These are the activations of a small neural network, seen along a few directions. Each row is one input.
Each table varies a few parts of the input and shows all the possible inputs, shuffled.
A made-up example of a description, with smaller parts first: one of 2 separate values, together with either a single point or one of 11 places along a line or (one of 5 places around a ring, together with one of 6 places along a line).
Shared parts are said once, and a part with two or three values counts as separate values.

Other details of the inputs vary at random and push rows far along two fixed directions, the same in every table; ignore that.

Table:
r1: [-4 -1 -4 -2  2  5 -7  5 -1 -3  0 -3  0]
r2: [-3  2 -1 -1  0  3  3  0 -1 -3  1 -3  0]
r3: [-2 -1  0 -1  2  3  0  1 -4 -3 -1 -2  0]
r4: [-2  2  2 -3 -4  0  4 -3 -1  1 -2 -1  1]
r5: [-3 -2  1 -3  1 -2  5  0  2  8 -2 -1  3]
r6: [ 2  3 -4 -1  3  3  6  2  4 -2 -5  9 -3]
r7: [ 4 -2  0 -2  4  3  4  3  1 -2 -8 12 -4]
r8: [-4  0  2 -2 -1 -2  5 -1  2  6 -2  0  3]
r9: [-3 -3  0  1  3  3  0  2 -3  0 -1 -1  2]
r10: [-5  2 -1  0 -1  2  5 -1  1  2  2 -2  2]
r11: [-3  2  2 -2 -3  0  4 -1  0  2 -2 -1  1]
r12: [ 1  5 -3 -1  1  2  9 -1  5 -1 -5 10 -3]
r13: [  4   7 -14  29 -14 -54  -8   8 -17  -3  21   6 -19]
r14: [-2 -5  4 -1  3  1  1  1 -2  1 -3  0  2]
r15: [-1 -3  3 -2  0  3  0  1 -4 -3 -2  0 -1]
r16: [-3  1  0 -3 -3  0  2 -3  1  2 -3 -2  1]
r17: [-3  1 -2 -4 -4  1  1  0  2  2 -2 -2  2]
r18: [-3 -2 -2 -1  4  0  4  1  0  3  0 -4  2]
r19: [-4  0 -1 -2  2 -1  6 -2  1  5  1 -2  2]
r20: [-2 -2 -2 -1  2  3 -2 -1 -3 -4 -2 -2  1]
r21: [-4  3 -4 -3 -3  2  1 -1  2 -2  1 -2  2]
r22: [-4  4 -1 -2 -3  2  4 -5 -1 -3  1 -2  1]
r23: [  7  -3  -9  28  -7 -56 -11  13 -21   2  18   8 -18]
r24: [-3 -3  1  0  4  1  1  1 -2  0 -1 -1  3]
r25: [-1 -3  2 -2 -3  2 -1 -1 -1 -1 -4 -1 -1]
r26: [-1 -3  0 -3 -4  2 -2  2  0 -1 -3 -1  0]
r27: [-3  1 -5 -2  0  3 -1  1  0 -3  1 -4  1]
r28: [ 46  11  24  15   7  10 -24 -24  22   5  26  -1   6]
r29: [-3  0  1 -1 -2  0  4  0  1  5 -1 -1  2]
r30: [-1 -5  2  0  2  3  0  2 -3  0 -2  0  1]
r31: [-4  2 -3 -4 -3  2 -2  3  3  3 -1 -2  1]
r32: [-2 -3 -1 -3  0  4 -7  5 -1 -2 -1 -1 -1]
r33: [-2 -5  0 -1  6  1  1  2 -2  3 -2 -2  2]
r34: [-1 -2  4 -2 -3  2  1  1 -1 -1 -4  0 -1]
r35: [-4  0 -1  0  2  1  4  0  1  1  0 -3  3]
r36: [-2 -1  0 -1  1  3 -1 -1 -5 -5 -2 -2  1]
r37: [-3  0 -2  0  2  3  3  1  0  0  1 -3  2]
r38: [ 43  14  17  16  11  11 -24 -24  24   4  30  -5   8]
r39: [ 2  3 -1 -2  0  0  8  1  5  3 -7 11 -3]
r40: [-5  2 -6 -3  0  4 -4  4  2 -2  2 -4  0]
r41: [ 0 -6  3 -2  1 -1  2  2  0  5 -4 -1  1]
r42: [-1 -4  1 -2  0  2 -2 -1 -4 -4 -3 -1  0]
r43: [ 4 -1  1 -2  0  2  5  3  4  0 -9 12 -5]
r44: [-2 -2 -1 -4 -3  3 -5  5  2  0 -3 -2 -1]
r45: [ 3  0 -2 -1  5  3  4  3  1 -3 -7 10 -3]
r46: [-2 -4  4 -1 -1  0  2  1  0  3 -4  0  1]
r47: [-1 -4  0 -3  0  3 -4  2 -2 -3 -2 -1  0]
r48: [-4  4 -1 -2 -2  2  5 -2  0 -1  1 -2  1]
r49: [-6  4 -5 -3 -2  3 -2  2  3 -1  2 -3  0]
r50: [-3  2 -2 -1  0  2  2 -2 -2 -5  0 -3  1]
r51: [-2 -2 -3 -2  1  4 -4  2 -2 -4 -1 -2  1]
r52: [-1 -4  3 -1 -2  2  1  2  0  2 -3  0  1]
r53: [-5  2  0 -1  0  0  6 -2  2  2  1 -1  3]
r54: [-1 -3  3 -2  0  3 -1 -1 -5 -5 -3  0  0]
Description of these inputs: one of 6 places around a ring, together with either a single point or one of 8 places along a line.
- The inputs of r5 and r33 match in every part but the place on the ring of 6. If r39 is changed in the same way as r5 into r33, which row does it become? => r45
- The inputs of r25 and r38 match in every part but the place on the ring of 6. If r46 is changed in the same way as r25 into r38, which row does it become? => r35
- Start at r52 and move only the place on the ring of 6, one step at a time. The first step leads to r29. Which rows follow, in order? => r10, r37, r9, r30
- Which other rows does r53 become when the place on the line of 8 takes its other values? List them by row number. => r10, r13, r19, r21, r22, r48, r49
- Which other rows agree with r47 in the place on the ring of 6? List them by row number. => r7, r14, r15, r23, r30, r32, r42, r54

Table:
r55: [ -7   4 -21  20 -14 -44 -12  19 -15  -1  21  -5 -14]
r56: [ 25   2  -2  39  -8 -52 -36   5 -13  -3  39  -3 -14]
r57: [-23 -10 -16   6 -14 -39  21  25 -31 -13 -22  25 -25]
r58: [-15 -12  10 -25   4  36  31  -2   1  -2 -37  11   6]
r59: [11  2 -4  3  9  0  3  5  4 -1 -8 22 -9]
r60: [-40 -12 -21   4 -17 -44   9  29 -33   2  -5  -8 -11]
r61: [-42  -7 -27   3 -18 -43  10  29 -28   1  -2  -7 -13]
r62: [ -5   7   6 -12   4  28   2 -18  11   0   5 -21  16]
r63: [ 28  15  10  19   2  -8 -23 -20  13   6  39 -13   7]
r64: [ 29  11  12   4   9  26 -28 -21  17  -3  25 -13  12]
r65: [ 31   4  21   2  12  29 -28 -24  17  -2  23 -15  15]
r66: [-31  -5  -7 -32   2  45  12   1   8  -4 -21 -19  18]
r67: [  2   4 -15  23  -4 -53  11  15 -11   6   5  25 -22]
r68: [ 31   3  13  23   2 -15 -27 -14   1   2  34 -12   2]
r69: [-21  -6 -14 -14  -8  -3  17  18  -9  -5 -31  19 -12]
r70: [ 12   0  18 -15   7  28  11 -13  21  13 -16   9  10]
r71: [ 12   3  20 -10   8  31  17 -16  17   6 -13  11  10]
r72: [ 38  16   6  17  -1 -12 -11  -9  21   8  16  17  -8]
r73: [ 39  15  11  21   3  -6 -12 -11  12  -3  16  21 -10]
r74: [ 40  18  18   8   9  22  -3 -22  30   2  12  14   4]
r75: [ 28   8  23   3  10  24 -19 -28  20   8  25 -18  20]
r76: [-32  -7   2 -29   2  36  19  -7  -4  -3 -21 -22  18]
r77: [-13 -16   6 -28  15  40  28   2   6   4 -40  12   8]
r78: [ 28  15  12   2   9  28 -21 -25  25   0  27 -17  16]
r79: [-29 -11   0 -29   4  40   9  -3  -7 -14 -23 -19  13]
r80: [ 44   5  24   3  11  19 -16 -17  27   7   5  14   3]
r81: [-31   0  -7 -32   2  45  16  -6   4 -11 -20 -22  17]
r82: [-23 -10 -18   6  -5 -42  27  25 -24   4 -21  23 -18]
r83: [-18 -15  -2 -16  -5   2  23  12  -8   3 -34  14  -6]
r84: [-30  -9  -7 -30   3  41   4   5   0  -8 -22 -15  14]
r85: [ 6  8  4  4 -2 -5 16 -5  6  3 -3 17 -5]
r86: [-24  -3  -8 -18  -7   0  28   9   0   6 -29  13  -5]
r87: [-25  -3 -30   5  -8 -41  25  29 -21  -5 -19  25 -23]
r88: [ -5   2   6 -12   5  27  -3 -11  15   7   4 -18  18]
r89: [ -4  -8  -9  22 -11 -46 -14  18 -23   3  17  -6 -13]
r90: [ 42   3  12  21  14 -10 -14  -6  12   4  13  22  -8]
r91: [  0   5   3 -12   6  34  -9 -13   6 -10   2 -17  12]
r92: [-33 -16 -12 -14  -5  -1   2  22 -19  -6 -15 -10  -2]
r93: [-10  -3 -12  23 -14 -52  -9  14 -23   3  18  -7 -10]
r94: [-32 -18  -6 -15  -4   6   8  12 -16  -3 -17 -14   6]
r95: [ 21   9 -11  38  -9 -53 -36  13 -12  -1  40   0 -18]
r96: [ 31   6  13  25   2 -15 -25 -17   0  -1  33 -14   1]
- Describe the family of inputs behind these rows. => one of 6 places around a ring, together with either one of 3 separate values or one of 4 places along a line
- The inputs of r92 and r61 match in every part but the place on the ring of 6. If r57 is changed in the same way as r92 into r61, which row does it become? => r85
- The inputs of r84 and r94 match in every part but the place on the ring of 6. If r69 is changed in the same way as r84 into r94, which row does it become? => r83
- Which other rows does r77 become when the choice among 3 separate values takes its other values? List them by row number. => r58, r83
- Which other rows agree with r87 in the place on the ring of 6? List them by row number. => r55, r66, r72, r74, r78, r81
- Which other rows agree with r93 in the place on the ring of 6? List them by row number. => r60, r70, r71, r75, r76, r82

Table:
r97: [-13   4 -12   2 -10 -17   7   8  -6  -4  -1   7  -7]
r98: [ 42   6  15  20   5 -10 -21  -9  17   8  23   6  -4]
r99: [-17  -8  -2   7  -6 -21  12   7 -14   5   3  -7   1]
r100: [ 41  10  13  22   6  -6 -22 -10  13   1  27   4  -5]
r101: [-13  -6   5 -25  14  45  11   0   7  -1 -23  -2  12]
r102: [-13  -5   7 -26   7  45  12  -5   8  -7 -23   1  11]
r103: [-21  -5   7 -31   1  43   4  -3   4   1 -15 -22  18]
r104: [ -6  -5  -5   4  -8 -19   7   8 -11   0 -10   8  -8]
r105: [ -8  -6  -4   1  -4 -22   8   6 -12   2  -8   7  -8]
r106: [ 29   6  24  -8  19  51 -22 -29  32   1  13 -19  25]
r107: [ 35   7   5  20   7  -6 -30 -15   9  -2  34  -8   4]
r108: [-14   3 -14   3  -3 -17   5  12  -7   2  -1   5  -6]
r109: [-11 -10   7 -27  12  41  11   0  12   7 -26   0  14]
r110: [ 37  18   9  23   1  -9 -16 -18  17   6  27   3   0]
r111: [-18  -5 -10   2 -10 -15  -5   8 -15  -3   2 -11  -5]
r112: [ -8  -6  -5   2  -8 -18   4  10  -9  -2  -7  11  -8]
r113: [ -9  -2  -6   3  -3 -18   8   6 -16  -5  -5   5 -10]
r114: [-13   4 -11   1  -6 -20  12   4  -9   0  -2   3  -7]
r115: [-11   2 -14   2  -8 -16   8  11  -5  -2  -2   3  -9]
r116: [ -8  -1  -8   6  -7 -15   7   8 -16  -7  -7   6  -9]
- Describe the family of inputs behind these rows. => either a single point or one of 4 places along a line or (one of 3 separate values, together with one of 5 places along a line)
- Which other rows does r114 become when the place on the line of 5 takes its other values? List them by row number. => r97, r108, r110, r115

Table:
r117: [-6  1 -2 -4 -2  3  4 -2  0 -1 -3 -3  2]
r118: [-6 -2  1 -3  0  3  6  0  0  2 -3 -3  3]
r119: [ 31   6  13  12   7   2 -12 -11  15   4  12  10  -1]
r120: [-1  2  0 -4  1  2 10  0  3  2 -8  8 -2]
r121: [-5 -2 -4 -4  2  6 -1  3 -1 -3 -3 -2  1]
r122: [ -1  -1 -13  21 -12 -46  -8  13 -21  -6  11   5 -18]
r123: [-4 -6  1 -3  1  4  2  2 -3 -1 -5 -2  1]
r124: [-7  2 -3 -4 -2  4  4  0  1 -1 -2 -3  2]
r125: [-4 -5  0 -5  1  4 -1  3 -1  2 -5 -1  1]
r126: [ 24   9  12  11   5   1 -12 -15  11   5  19  -2   4]
r127: [-6 -1  0 -5 -1  2  4  1  1  4 -3 -2  3]
r128: [-7  2 -5 -4  1  4  3  1  1 -1 -2 -3  2]
r129: [-5 -4  1 -4  1  5  1  0 -4 -3 -4 -1  1]
r130: [-5 -1 -2 -4 -1  6 -1  3 -1 -3 -3 -2  0]
- Describe the family of inputs behind these rows. => one of 2 separate values, together with either a single point or one of 6 places along a line
- The inputs of r128 and r121 match in every part but the choice among 2 separate values. If r127 is changed in the same way as r128 into r121, which row does it become? => r125
- Which other rows does r120 become when the choice among 2 separate values takes its other values? List them by row number. => r119
